A small network was shown many inputs. Here are its activations along a few directions, one row for each input.
In each table, some parts of the input vary, and every possible input appears once, in random order.
A made-up example of a description, with smaller parts first: values(2) and (point or ring(11) or (ring(5) and line(6))).
Shared parts are said once, and a part with two or three values counts as separate values.
In the rows, 128 means zero.

Other details of the inputs shift rows strongly along two fixed directions, in all tables alike. That doesn't count.

Rows:
x1: [108 148 143 156 130  80 111 105  87  77 109  74 224 101 135 145]
x2: [125 127 141 134 137 114 140 120  94 103 120 101 186 105 104 146]
x3: [177  38  77  23 160 158 180 103 136 160 214 224  86 164 204 143]
x4: [112 206 145 176  87 139 108 145 127 127  79  42 115 146 129 116]
x5: [135 166 150 160 115 164 118 159 144 149  95  77  88 148 104 124]
x6: [115 199 130 166  86 164 116 158 149 162  98  72  73 167 109 111]
x7: [123 110 120  94 133 127 141 130 128 152 145 191  90 140 131 117]
x8: [125 119 149 119 146 114 122 125 125 119 128 150 132 118 143 130]
x9: [114 105 130 107 141 109 154 102  98 115 142 165 168  92 120 147]
x10: [125 104 123 127 141 113 126 125 135 123 134 164 126 106 135 129]
x11: [129 175 120 150  99 171 116 160 174 175 110 115  38 170 108 102]
x12: [130  28 111  76 182  96 165  91 111 109 180 250 172  65 124 153]
x13: [105 145 126 175 124  73  92 112  97  59 117  60 242  92 132 138]
x14: [134  86 133  95 163 120 131 129 150 138 149 204  89 129 145 115]
x15: [122 126 128 139 132 110 133 124  96 104 127  94 193 111  94 139]
x16: [131 175 145 146 104 181 127 158 165 179 100 118  28 159 120 113]
x17: [158 129 106 146  77 109 108  74 101  81 136  11 251 125 180 148]
x18: [142  71 125 105 166 121 144 124 126 119 149 175 142 101 106 141]
x19: [141 141 140 110 124 171 131 157 168 186 117 176   5 166 139 105]
x20: [131  98 117 122 146 128 133 134 128 122 138 143 143 121  97 132]
x21: [113 147 137 134 126 110 114 130 118 116 124 113 147 137 134 118]
x22: [121 173 122 156  99 143 105 154 158 142 105  98  78 154 124 103]
Each input here is: values(2) or (line(4) and ring(5)).
A walk changes only the ring(5) part. It starts at x4 and steps to x7. List the rest of the walk in order. -> x22, x10, x19
Which other rows belong to the same alternative as x17? List them by row number. -> x3

Rows:
x23: [152 120 116  96 119 160 140 123 156 168 149 149  71 168 154 114]
x24: [131 115 130 109 143 139 125 144 150 150 134 168  76 148 125 109]
x25: [134 117 138 113 145 139 125 143 150 148 129 165  77 141 129 114]
x26: [128 111 122 113 138 138 127 141 153 150 138 178  79 143 124 112]
x27: [142 153 117 153 104 120 120 119 117 105 124  56 175 129 151 137]
x28: [111 204 152 187  96 123  99 141 121 110  81  33 147 133 122 125]
x29: [128 118 131 118 138 137 138 137 128 138 131 143 113 132 105 126]
x30: [110  81 129 100 161  74 142  96  79  85 153 174 218  78 129 149]
x31: [143 144 119 124 117 154 125 131 143 146 131  98  99 167 154 125]
x32: [145 104 107 105 123 126 136 109 122 126 145 133 144 136 151 133]
x33: [124  69 131 106 165  87 149  98  84  85 151 167 220  70 113 159]
x34: [140 175 123 163  82 146 102 132 134 128 107  30 138 157 150 125]
x35: [124 130 139 111 134 141 136 137 138 153 124 165  78 136 133 121]
x36: [129 120 133 129 135 138 138 131 127 132 125 138 120 117 111 133]
x37: [121  72 126 118 162  80 135  99  99  81 149 168 209  67 134 153]
x38: [130 114 124 109 136 150 143 142 142 156 138 168  81 142 103 121]
x39: [125 137 126 144 124 132 116 137 145 131 120 131 106 126 124 119]
x40: [106 198 137 185  92 122 103 140 123 116  90  47 146 136 117 121]
x41: [105 163 133 167 110 102 115 119 104  94 106  78 187  98 125 140]
x42: [133 116 126 111 136 153 144 140 144 159 134 168  76 135 108 125]
Describe the family of inputs behind these rows. -> values(5) or (values(3) and ring(5))
A walk changes only the ring(5) part. It starts at x28 and steps to x30. List the rest of the walk in order. -> x40, x41, x35

Rows:
x43: [134 133 124 154 120 106 101 112 141  99 125  94 159 118 168 124]
x44: [124 158 149 140 120 116 126 109 103 106 114  77 175 116 158 148]
x45: [114 229 131 149  70 188 115 169 153 194  89  62  19 222 131  90]
x46: [147  62 122  88 167 103 119 116 140 116 156 187 128 129 163 125]
x47: [144  68 146  52 176 114 157 108 103 127 162 205 133 125 156 143]
x48: [142 105 103  95 121 147 128 135 173 171 151 204  37 157 167 107]
x49: [ 66 161 185 191 133  67  98 135  92  68  69 104 211  48  56 134]
x50: [ 73 144 149 192 169  79 121 151 100  71  96 132 192  49  56 145]
x51: [131 244 144 167  63 182 118 157 151 178  80  42  45 192 149 107]
x52: [135  35  86  56 157 123 172 100 106 130 194 219 166 113 100 147]
x53: [153 126 133 171 130 120 121 122 100  86 114  33 222 106 105 152]
x54: [162  92 122 100 139 174 151 133 159 166 145 156  75 143 124 130]
x55: [112 145  95 148 103  92 102 112 117  98 142  90 182 127 141 110]
x56: [155  91 103  88 124 180 161 134 154 181 153 185  49 146 118 130]
Describe the family of inputs behind these rows. -> values(2) or (values(3) and line(4))
Change only the values(3) part in x48. List by row number the other rows that result. -> x51, x56

Rows:
x57: [125  74 114  99 142  78 133  78  73  69 169 142 240  98 147 153]
x58: [132 175 164 194 119 141 105 159 149 124  91  62 111 133 100 120]
x59: [132 194 131 151  85 141 130 135 134 138 113  40 121 164 145 127]
x60: [127  71 105  89 153  73 132  81 109  91 166 190 202  93 190 137]
x61: [109 139 109 179 127 121 103 134 134 108 105  87 183  93  81 144]
x62: [109 133 151 135 131 107 119 136 111 111 133 144 139 120 100 121]
x63: [169  71 121  78 159 169 148 130 155 169 163 187  86 146 160 118]
x64: [160  77 109  72 154 153 150 131 140 170 155 194  78 154 165 114]
x65: [ 88 193 135 189 125 113  91 141 140 121  73  83 153 101 143 102]
x66: [154 130  96 128  93 158 129 142 183 152 138  93  56 173 118 120]
x67: [ 97 123 133 135 160  94 146 110  76  98 124 140 210  74 112 145]
x68: [130 170 150 178 110 118 105 153 120 103  88  78 109 133  97 117]
x69: [109 123 156  89 123 165 145 151 138 169 131 192  46 144  99 141]
x70: [151 120 119  76 110 162 156 112 128 169 141 161  58 166 135 133]
Changing only one part turns x57 into x62. The same change can be made to x64. Which row results? -> x68
Describe the family of inputs behind these rows. -> values(2) and (point or line(6))
